Here are a small network's activations along a few directions, averaged over the inputs that share one value of a field.
Related values have similar rows: they may be neighbours, one step apart, or belong to one group.
Strong random noise was added to every row along 2 fixed directions; ignore it. To show where, here is one row again and again, with new noise each time:
[-269, 99, -184, -68, 2, -2, -248, -77, 104, 138, -114, -498, -98, -483, -108]
[9, -2, -263, 6, -136, 49, -97, 116, -67, 24, -50, -271, 54, -62, -22]
[191, 113, -225, 217, 111, 169, -123, 18, 287, 538, -6, 426, -107, -256, -130]
[-56, 55, -228, 19, -41, 53, -155, 29, 60, 160, -65, -222, -30, -248, -73]


LIPI, 14 values:
moz: [-179, -19, 137, -113, 18, -181, -214, -87, 101, -293, 164, -54, 125, -110, 7]
nosu: [-270, 105, 127, -166, 51, -55, 18, -126, 40, -285, 286, -409, 157, -219, 16]
dozi: [16, 227, -54, 263, 195, 126, 68, -176, 230, 153, 149, 281, 136, 24, -73]
tev: [-222, 162, 166, -3, 136, -97, -199, -126, 124, -69, 257, -101, 173, -301, -108]
tefi: [-441, -62, 318, -310, 225, -166, -79, -28, -108, -501, -128, -465, -29, -217, -184]
non: [-279, -12, -282, -274, -334, -39, 52, 105, -328, -565, -25, -840, 272, 36, 103]
ridi: [314, -82, -157, 5, -16, 126, 133, 54, 151, 262, -92, 177, -153, 66, -65]
bigib: [-448, 52, 457, -84, 340, -284, -125, -352, 192, 374, -217, 100, -368, -512, -1]
kip: [61, -5, -283, -35, -298, 33, 35, 256, -297, -223, 25, -333, 102, 242, 83]
nogan: [299, -138, 279, 30, -80, -78, 226, 34, -60, 24, -187, 397, -47, 516, 274]
guv: [-104, -51, 305, 39, 277, -54, -34, -79, 154, 65, 23, 508, -298, 15, -31]
dufe: [-118, 170, -84, 142, 84, 114, 12, 23, 24, 45, 77, -52, 99, -192, -190]
ras: [226, -315, 15, -46, -232, 79, 121, -3, -152, -11, -121, -113, -72, 323, 68]
repuv: [284, -126, 144, -51, -162, -62, 201, -35, -329, -40, -206, 98, -185, 368, 299]
LIPI is arranged as a ring.
Going along LIPI from bigib by way of its neighbour guv, in what order are moz, tefi, kip, repuv met? -> tefi, moz, kip, repuv
List every value one step from dufe, in the order listed. -> dozi, non
How many steps from neighbour to neighbour lead from ridi to nosu, at the fewest? -> 5

NIKIB, 14 values:
zoti: [-502, 55, 286, -97, 178, -160, -181, -432, 95, 154, -262, -434, -424, -641, 69]
vot: [226, -170, -52, -62, -306, 8, 302, 166, -449, -196, -134, -225, 11, 585, 213]
sunal: [-20, 79, -207, -52, -128, 151, 94, -86, 43, 145, -194, -398, -163, -213, -41]
tefa: [-19, -111, 115, -24, -69, -102, 164, 72, -157, -424, 167, 2, 248, 230, 33]
gavom: [302, -1, -381, 325, -181, 244, -117, 207, 83, 164, 159, 242, 109, -14, -149]
sokon: [-119, -225, 202, -190, -108, -122, 175, 147, -394, -709, -24, -341, 300, 463, 81]
danub: [109, -203, 273, -83, 96, -50, 29, 108, -175, -91, -133, 288, -24, 228, 88]
risiv: [-48, 2, -341, 29, -146, 77, -164, 199, 10, -154, 233, -167, 360, 41, -124]
pinu: [553, -227, 161, 186, -10, -49, 6, 73, -109, 194, 2, 672, -69, 557, 171]
lizub: [84, 98, -45, -111, 119, -23, -29, -142, 219, 377, -178, -162, -198, -204, -69]
beri: [19, -8, 169, -83, 261, -49, 5, 48, 86, 61, 9, 519, -198, 33, -63]
geme: [10, 286, 1, 147, 15, 74, 70, 1, 208, 106, 379, 336, 201, -12, 51]
kiras: [72, 157, -420, 107, -57, 195, -76, 77, 177, 392, -127, 166, -81, -238, -51]
fibas: [-174, 202, 155, 143, 305, -48, -88, -235, 354, 151, 218, 254, 35, -363, -161]
NIKIB is arranged as a ring.
Going along NIKIB from lizub by way of its neighbour vot, in what order are zoti, tefa, danub, geme met? -> zoti, danub, tefa, geme
List every value one step from gavom, in the order listed. -> risiv, kiras
How many steps from neighbour to neighbour lead from pinu to fibas, at the fewest? -> 5
